[[ 0.1  0.4  0.7  0.4 -0.3  0.6 -0.9  0.6 -0.3  0.3 -1.0  0.2]
 [ 0.1 -0.3  0.6  0.1 -1.1  0.7  0.6  0.3 -0.4 -0.2 -1.8  0.1]
 [ 0.0  0.6  0.6  1.1  0.2  1.7 -1.7  1.0  0.2  0.5 -1.0  0.8]
 [ 0.4  1.0  1.0  0.9 -1.1  1.2  0.0  0.1 -0.6 -0.3 -1.2 -0.4]
 [ 0.3  0.5  0.6  0.4 -0.6  0.5 -0.8  0.5 -0.3  0.2 -0.7  0.1]
 [ 0.1  0.5  0.9  0.5 -0.2  0.6 -0.7  0.3 -0.1  0.2 -0.8  0.2]
 [ 0.6  0.9  0.7  0.5 -0.8  0.3 -1.6  0.1 -0.2 -0.1 -0.6  0.8]]
-0.1

[[ -77.807  -82.480  -31.063  -58.530  -97.503   54.711  122.536 -209.354
  -258.161   41.334 -156.298 -196.660 -120.593   -7.942   76.200]
 [ -19.484    3.125  -74.582  -36.489  -37.705  -80.752   -1.335  -56.920
  -142.775  -99.725  -28.363  -86.780  -54.869  -32.075  -48.173]
 [  66.866  -29.265  -37.093   97.317   35.571 -177.999 -234.823   77.614
   106.726  -93.318   82.001   73.980  -10.863    3.499 -174.716]
 [ -25.297 -103.822  -93.320   31.937  -18.883 -112.529 -130.783  -49.462
   -20.944  -15.599   12.807  -59.193 -152.464   34.604  -91.719]
 [  87.719   26.972   23.258  -54.694   19.694 -162.078 -231.438  111.264
   140.848 -149.981   19.069  151.374  107.045  -22.961 -171.081]]
107.045

[[-0.3 -0.7 -0.2 -0.2 -0.2 -0.4 -0.5 -0.4 -0.2]
 [ 2.0  0.1  1.0 -0.4 -1.2 -1.6  1.2 -0.8 -0.6]
 [ 0.4 -0.4  0.0  0.4 -0.2 -0.3 -0.8  0.3  0.5]
 [ 0.6 -1.6  1.3  0.3 -0.7  0.1  0.2  0.5 -0.8]
 [ 0.3 -0.6  0.5  0.4 -0.1  0.0 -0.5  0.8 -0.3]
 [-1.3  0.5 -1.8 -1.1 -0.1 -0.5 -1.0 -1.4  0.3]
 [-0.7 -0.9 -0.2  0.1 -0.1  0.3 -0.8  0.4 -0.2]
 [-0.2  0.0 -0.1 -0.8 -0.9 -0.6  0.9 -0.7 -1.4]
 [-0.2 -1.5  0.6  0.7  0.0  0.3 -0.7  1.3 -0.3]
 [ 0.0 -0.1 -0.4 -0.9 -0.9 -0.3  0.0 -1.2 -0.2]]
0.0

[[ 19.37  13.42 -17.80  14.71  -1.93  -4.57 -25.84 -10.46]
 [ 16.53 -22.96  17.36  21.96 -24.09   2.21 -11.28  -6.43]
 [ 10.60  -0.40  23.73  25.44  -5.62   5.34 -11.52  17.66]
 [ 22.13  -8.99 -21.66  -4.14 -20.62 -20.80 -13.59 -25.92]
 [ -2.80   7.14  20.72  16.65  13.18   5.13  19.94 -24.40]
 [-14.82 -10.62  18.90  12.27 -11.54 -24.63 -24.15  21.70]
 [  1.16   7.29   7.15   3.31  25.04 -20.42  23.39 -16.72]
 [  2.91   7.41   7.47 -17.09   0.79  11.12   4.14  22.05]
 [  1.20 -17.89   2.81  18.18 -14.76 -16.00 -15.49 -11.35]
 [ -6.32   8.70 -22.58 -11.43  -8.55  24.82   0.51 -23.50]]
24.82

[[ 0.04 -0.18 -0.15 -0.01 -0.06 -0.15  0.03 -0.20 -0.01]
 [ 0.13  0.03 -0.02 -0.14  0.11 -0.08 -0.07 -0.03  0.18]
 [-0.03 -0.19 -0.14  0.05 -0.09 -0.08  0.00 -0.12  0.08]
 [-0.04  0.07  0.00 -0.09 -0.07  0.04  0.02 -0.05 -0.12]
 [-0.03 -0.28 -0.15  0.09 -0.13 -0.03  0.10 -0.19  0.04]
 [ 0.02 -0.22 -0.10  0.07 -0.08 -0.01  0.05 -0.19  0.00]]
0.05

[[ -1.42   3.36 -20.50 -11.08 -10.96  -9.11  -0.27 -22.89 -17.92 -26.09
  -10.30]
 [ -0.69  17.31  -5.51  -0.23  14.31  -8.39 -12.58   7.24 -11.77 -26.40
   -9.28]
 [ -4.03 -25.59   8.08  -7.49 -15.64  -9.29   6.37  -2.04  15.04  19.13
    5.22]
 [ -5.67 -13.31  12.60   7.01   2.91 -14.33  -0.68   4.34  15.15 -25.15
   12.93]
 [-15.38   8.14  -6.83   2.89  16.91  -9.37 -16.55  -7.75 -14.11 -25.53
  -20.54]
 [ -8.18  12.43 -14.93 -14.30  -7.94   5.31  -8.93 -10.91 -22.42  16.70
  -21.14]
 [  2.90   9.44 -17.37 -11.68   4.33   7.21  14.26 -18.41 -15.06 -28.34
  -10.32]
 [ 14.12  -1.33   6.89   4.95  -8.66  14.03  15.07 -15.51 -18.21 -13.92
    7.07]
 [ -6.92 -15.91   7.59   3.54   0.01 -12.52 -12.23  11.14  14.66  10.00
    7.12]
 [  1.09  11.44 -22.82   2.37   1.15  15.12  -1.87 -11.33 -15.63 -17.71
    7.56]]
-15.63

[[ 0.12 -0.03  0.04 -0.12  0.26 -0.03  0.13 -0.10]
 [ 0.15  0.17  0.11 -0.08  0.14 -0.05  0.23 -0.08]
 [ 0.05 -0.18 -0.04  0.02  0.17  0.02  0.02  0.03]
 [-0.01 -0.02  0.02 -0.13 -0.15  0.17 -0.04  0.01]
 [ 0.20 -0.20  0.12  0.12  0.14  0.07  0.12  0.10]
 [ 0.14 -0.30  0.05 -0.20  0.12  0.17  0.05 -0.09]
 [ 0.07 -0.09  0.01  0.17  0.10 -0.10  0.02  0.07]
 [-0.10 -0.01 -0.09 -0.03 -0.07  0.01 -0.08  0.03]
 [ 0.03  0.02 -0.07 -0.08 -0.03  0.00  0.00 -0.04]
 [ 0.10  0.18  0.12 -0.15  0.14  0.01  0.17 -0.18]
 [-0.02  0.07  0.08 -0.09 -0.15  0.08  0.00 -0.04]]
0.08

[[ -7.13 -21.32  17.24  24.77 -18.39  26.81 -23.93  27.19  28.47  24.42
    4.34 -12.47  20.09  10.65 -10.17  17.55]
 [ -1.31  -5.98 -15.75 -17.68 -13.15 -14.16 -24.75  14.70  21.43  25.15
   22.54   3.15  15.18   9.42  24.00  -8.68]
 [-11.52   5.35  15.68  21.61  24.58  14.86  -4.48  27.27  21.20  28.23
  -15.60  -9.71 -20.09  24.60  22.89   6.17]
 [ 25.51 -22.75  19.89  26.78   4.13  21.40  -5.33  29.51  -6.45  -6.21
  -25.54  23.18  -8.49  -0.62 -12.43   1.43]
 [-18.82  13.58  -7.49 -25.07  10.19 -11.09  18.52   3.24 -10.17 -13.76
   -2.54   4.66  -3.99 -16.17  -3.26  23.71]]
-16.17

[[-0.6 -1.8 -2.6 -0.8 -2.2 -1.3 -2.0 -1.2 -2.2 -1.2 -1.3 -2.0 -1.4 -1.9]
 [-0.9 -0.4 -2.1 -1.8 -1.3 -1.4 -2.1 -2.2 -0.9 -1.0 -1.0 -1.9 -0.1  1.1]
 [-1.8 -2.4  0.1 -2.0 -2.1 -1.7 -1.5 -1.5 -1.2 -0.4 -1.7  2.0 -2.4 -1.9]
 [-1.6 -1.4 -2.4 -0.8 -2.2 -1.1 -1.3 -0.4 -1.9 -0.7 -2.2 -1.9 -1.1 -2.2]
 [-1.8 -2.4 -2.2 -2.3 -1.9 -1.8 -2.1 -1.1 -0.7 -0.4 -2.0 -1.2 -1.4 -1.6]
 [-1.3  0.2  0.0 -1.0 -2.2 -0.8 -2.3 -0.7 -1.4 -2.1 -1.7 -0.8 -1.9  1.5]
 [-2.0 -0.2 -1.6 -1.9 -0.6 -2.3 -2.2 -1.7 -1.9 -1.0  0.1 -1.8 -0.1 -1.9]
 [-1.0  0.5 -2.0 -1.5 -1.3 -1.1 -2.3 -2.4 -1.6 -1.2 -1.4 -1.9 -1.4 -1.8]
 [-1.6 -1.3 -0.6 -0.1 -2.2 -2.2 -1.1 -2.1 -1.9 -1.7 -1.0 -1.9 -1.0 -0.8]
 [-1.7 -1.5 -2.6 -1.2 -1.6 -1.8 -1.3 -2.2 -0.6 -2.1 -1.0 -0.1 -2.7 -1.6]]
-0.1
---
[[ -8  43  -8 -43   3]
 [-42 -48 -16 -25 -16]] value 3

[[37 55 78 95 41 76]
 [45 33 76 67 55 34]
 [13 46 65 38 74 35]] value 34

[[ 530  423 -383 -386 -958]
 [-500 -665   48 -353  398]
 [-539 -177  -45  -27 -882]] value 398

[[28 36 35 45 13]
 [87 83 78 39  9]
 [34 38 36 34 14]] value 9

[[ 28  28  28  23  23]
 [-46  12 -16  32 -12]
 [ 36  49  47  18  22]] value -12

[[58 54 52 54 55]
 [32 75 49 71 15]] value 55

[[ 301   13   64  166  124  525 -184]
 [ 171  293  589  -80  191 -621  618]] value -184
---
[-44 -88 -34 -47  52  32 -12] -88
[  0   1 -16  80 -14] 1
[ 20 -17   8  44 -76   2 -14] -17
[ 70 100 -56 -70  44] 100
[102  27 -30  -3  30  49  38] 27
[-30  73  44   7] 73
[ -3 -10 -26  82] -10
[-15  55  25 -74] 55
[ -3  41 -25  30 -93  18] 41
